Each row below holds a small network's activations on one input, seen along a few directions.
Each table varies a few parts of the input and shows all the possible inputs, shuffled.
Descriptions start from the smaller parts, as in this example, which fits no table here: one of 4 places along a line, together with either a single point or (one of 2 separate values, together with one of 5 places around a ring) or one of 11 places along a line.
Shared parts are said once, and a part with two or three values counts as separate values.
(in the rows, 128 means zero)

Other details of the inputs vary at random and push rows far along two fixed directions, the same in every table; ignore that.

Rows:
row 1: [133 111 130 129 137 145 115 126 126 127 134 115 132]
row 2: [129 121 122 134 123 138 138 117 132 140 120 139 126]
row 3: [122 123 118 145 112 138 145 144 106 134 102 140 127]
row 4: [119 122 111 142 101 137 139 164  90 124  94 141 129]
row 5: [136 133 124 115 126 134 122 122 147 126 164 131 120]
row 6: [114 141 121 122 141 126 141 114 156 161 142 137 133]
row 7: [137 120 129 132 114 139 117 125 125 122 139 136 124]
row 8: [130 115 126 124 134 142 118 141 122 125 136 115 133]
row 9: [134 114 136 137 140 142 123 124 126 134 132 119 136]
row 10: [141 130 134 131 127 134 126 110 145 133 152 137 125]
row 11: [133 151 143 117 135  88 130 108 142 103 124 121 116]
row 12: [120 157 157  91 150  35 117 113 119  61  65  87 118]
row 13: [125 108 133 162 110 141 127 169  71 122  88 128 141]
row 14: [114 122 137 146 129 132 124 150 105 144 115 128 151]
row 15: [128 119 115 121 127 142 130 114 141 135 131 132 121]
row 16: [134 137 123 128 119 131 129 140 127 123 146 135 123]
row 17: [127 152 133 115 150 120 129 101 176 156 179 133 130]
row 18: [127 127 111 113 129 139 134 122 148 136 141 130 120]
Description of these inputs: one of 3 separate values, together with either a single point or one of 5 places around a ring.
The inputs of row 15 and row 1 match in every part but the choice among 3 separate values. If row 6 is changed in the same way as row 15 into row 1, which row does it become?
> row 14
Which other rows does row 18 become when the choice among 3 separate values takes its other values? List them by row number.
> row 5, row 8
List by row number the other rows that have the choice among 3 separate values in common with row 17.
> row 5, row 7, row 10, row 11, row 16

Rows:
row 19: [130 126 146 120 145 111 117 112 144 112 128 109 128]
row 20: [128 140 143 122 132 104 118 120 141 120 143 121 122]
row 21: [114 136 126 112 124 101 135 105 144 133 111 138 125]
row 22: [119 126 124 166  86 130 128 162  67 117  84 148 124]
row 23: [133 123 118 128 152 175 145 119 168 179 188 128 134]
row 24: [134 137 126 109 128 112 125 113 146 110 144 121 113]
row 25: [128 148 139 127 141 107 129 116 144 125 133 130 134]
row 26: [129 141 137 124 143 102 123 101 132 111 103 114 111]
row 27: [127 132 148 114 144 108 113 112 139 107 138 111 128]
row 28: [135 131 137 106 138 113 114 108 141 105 135 113 119]
row 29: [131 130 128 112 135 116 140 109 145 118 125 121 117]
row 30: [117 135 127 113 144 108 129 113 143 128 104 116 124]
row 31: [123 145 141 115 137  89 121 125 129 114 123 116 129]
row 32: [132 138 130 110 127 102 128 122 134 103 119 120 111]
row 33: [126 107 125 146  96 139 134 147  91 118  96 141 133]
row 34: [126 111  93 160  96 205 142 158 127 191 168 178 141]
row 35: [135 134 116 130 147 174 144 125 170 178 194 136 131]
row 36: [144 119 102 122 156 192 132 123 166 167 203 126 127]
row 37: [110 113 118 150 104 144 126 164  79 131  87 141 139]
row 38: [131 128 140 122 152 119 114 115 143 127 135 110 133]
row 39: [129 108 130 145  95 135 129 148  93 122 101 143 134]
row 40: [133 145 128 113 135 101 138 121 135 113 114 128 119]
row 41: [139 127 137 117 142 118 117 110 142 119 135 113 125]
row 42: [112 127 117 152  97 136 142 160  93 140  89 158 136]
row 43: [133 103 129 147 101 138 116 153  89 111  94 130 134]
row 44: [126 134 142 122 146 108 129 110 144 132 135 122 134]
row 45: [120 119 125 146 101 131 130 167  89 118 105 131 132]
row 46: [112 151 126 111 132  96 133 118 142 125 115 126 119]
row 47: [132 101 123 146 102 146 118 151  87 111  95 128 132]
row 48: [121 122 124 154 100 136 139 163  89 123  95 141 138]
row 49: [135 108 115 166 110 202 135 161 127 178 185 163 146]
row 50: [137 124 114 134 155 180 142 116 172 192 205 130 138]
row 51: [133 130 132 106 139 122 118 107 141 105 137 112 117]
row 52: [115 147 124 107 120  94 125 113 145 123 121 136 119]
row 53: [121 130 125 167  88 132 137 156  73 124  79 157 129]
row 54: [127 109 121 147 106 136 140 156  88 124  92 139 135]
row 55: [139 128 114 135 148 183 127 127 172 179 219 136 133]
row 56: [123 103 127 153 110 143 126 164  82 119  86 121 139]
row 57: [133 141 137 108 126  93 120 114 140 101 129 120 114]
row 58: [134 134 137 116 138 110 131 104 147 126 139 124 127]
row 59: [131 141 127 109 135  99 129 126 133 106 120 117 116]
row 60: [126 138 142 106 154 113 121 117 140 121 131 105 129]
row 61: [126 151 142 119 142  93 130 117 138 122 118 124 132]
row 62: [126 146 133 121 143 111 122 102 130 114 122 118 111]
row 63: [146 126 112 127 141 178 128 120 173 171 220 138 126]
row 64: [126 136 139 116 151 113 116 120 131 121 132 110 135]
row 65: [135 130 136 114 139 118 113 114 132 114 139 116 130]
row 66: [125 145 136 112 142 108 128 123 145 125 136 114 126]
row 67: [145  90  99 154 120 219 133 158 127 172 174 144 130]
row 68: [120 106 125 152 111 143 121 167  78 113  97 127 141]
row 69: [110 114 118 152 101 140 143 155  91 144  86 150 138]
row 70: [119 132 125 109 132 106 121 108 144 125 109 126 124]
row 71: [133 142 132 114 124 103 132 111 139 105 118 130 118]
row 72: [132 143 129 116 127 104 136 115 137 108 118 129 119]
row 73: [125 135 147 118 146 105 112 115 127 109 129 110 133]
row 74: [131  98 102 162 119 212 149 157 126 183 173 148 143]
row 75: [127 133 144 121 143 109 131 105 154 126 141 122 128]
row 76: [128 130 138 117 152 116 124 120 139 125 119 101 130]
row 77: [133 130 129 106 141 121 122 111 140 107 135 112 118]
row 78: [112 109 116 148  89 142 118 160  77 129  90 151 140]
row 79: [119 116 127 167  92 135 138 151  71 128  76 150 130]
row 80: [138 143 133 113 128 109 130 110 149 116 134 133 120]
row 81: [135 143 137 120 126 100 128 116 135 115 125 133 128]
row 82: [130 131 138 117 155 112 119 117 140 126 125 107 133]
row 83: [137 125 122 115 148 119 126 117 140 117 122 106 122]
What do these inputs look like to the network?
> one of 5 places around a ring, together with either one of 3 separate values or one of 10 places around a ring
The inputs of row 26 and row 79 match in every part but the place on the ring of 5. If row 70 is changed in the same way as row 26 into row 79, which row does it become?
> row 21
List by row number the other rows that have the place on the ring of 5 in common with row 60.
> row 27, row 28, row 36, row 37, row 51, row 62, row 64, row 65, row 68, row 73, row 77, row 78
Which other rows does row 46 become when the choice among 3 separate values takes its other values? List them by row number.
> row 22, row 52
Which other rows does row 45 become when the place on the ring of 10 takes its other values? List them by row number.
> row 20, row 24, row 31, row 32, row 55, row 57, row 59, row 63, row 66

Rows:
row 84: [122 151 127  98 109  59 135 105 119  70  64 126  95]
row 85: [121 150 132  90  97  54 121 108 125  64  76 131 102]
row 86: [165 133 135 107 178 160 118  88 204 147 242 108 119]
row 87: [151 173 126  86 167 117 143  55 236 151 229 134  98]
row 88: [123  86 122 159 127 179 123 155  92 155 106 125 154]
row 89: [129 158 142 113 111  55 140 104 118  71  65 127 101]
row 90: [145  82 107 153 109 196 117 169  87 125 136 124 127]
row 91: [112 131 117 139 121 131 150 125 135 162 113 149 134]
row 92: [122 104 139 171 125 168 110 165  89 158 134 131 160]
row 93: [113 165 158  80 184  35 120 116 139  77  86  65 129]
row 94: [109 121 119 165 103 154 150 154 103 169 115 163 147]
row 95: [132 121 110 151  69 158 128 159  97 134 138 173 126]
row 96: [120  97 138 166 131 171 122 163  90 157 124 125 159]
row 97: [142  84 114 141  96 183 101 169  92 115 143 130 133]
row 98: [114 130 161 112 154  61 114 111 113  91  57  88 136]
row 99: [164 129 124 106 183 169 128  85 203 145 224 100 109]
row 100: [125 144 104 101 170 149 156  68 217 188 185 139 120]
row 101: [104 135 103 156 105 152 154 188  93 161 109 155 142]
row 102: [110 129 122 167  98 147 138 155 102 166 119 168 148]
row 103: [136 136 161 100 124  62  91 118 105  53  93  98 120]
The inputs of row 94 and row 96 match in every part but one. If row 101 is changed in the same way as row 94 into row 96, which row does it become?
> row 93
What do these inputs look like to the network?
> one of 2 separate values, together with either a single point or one of 4 places along a line or one of 5 places around a ring
Which other rows does row 90 become when the choice among 2 separate values takes its other values? List them by row number.
> row 84
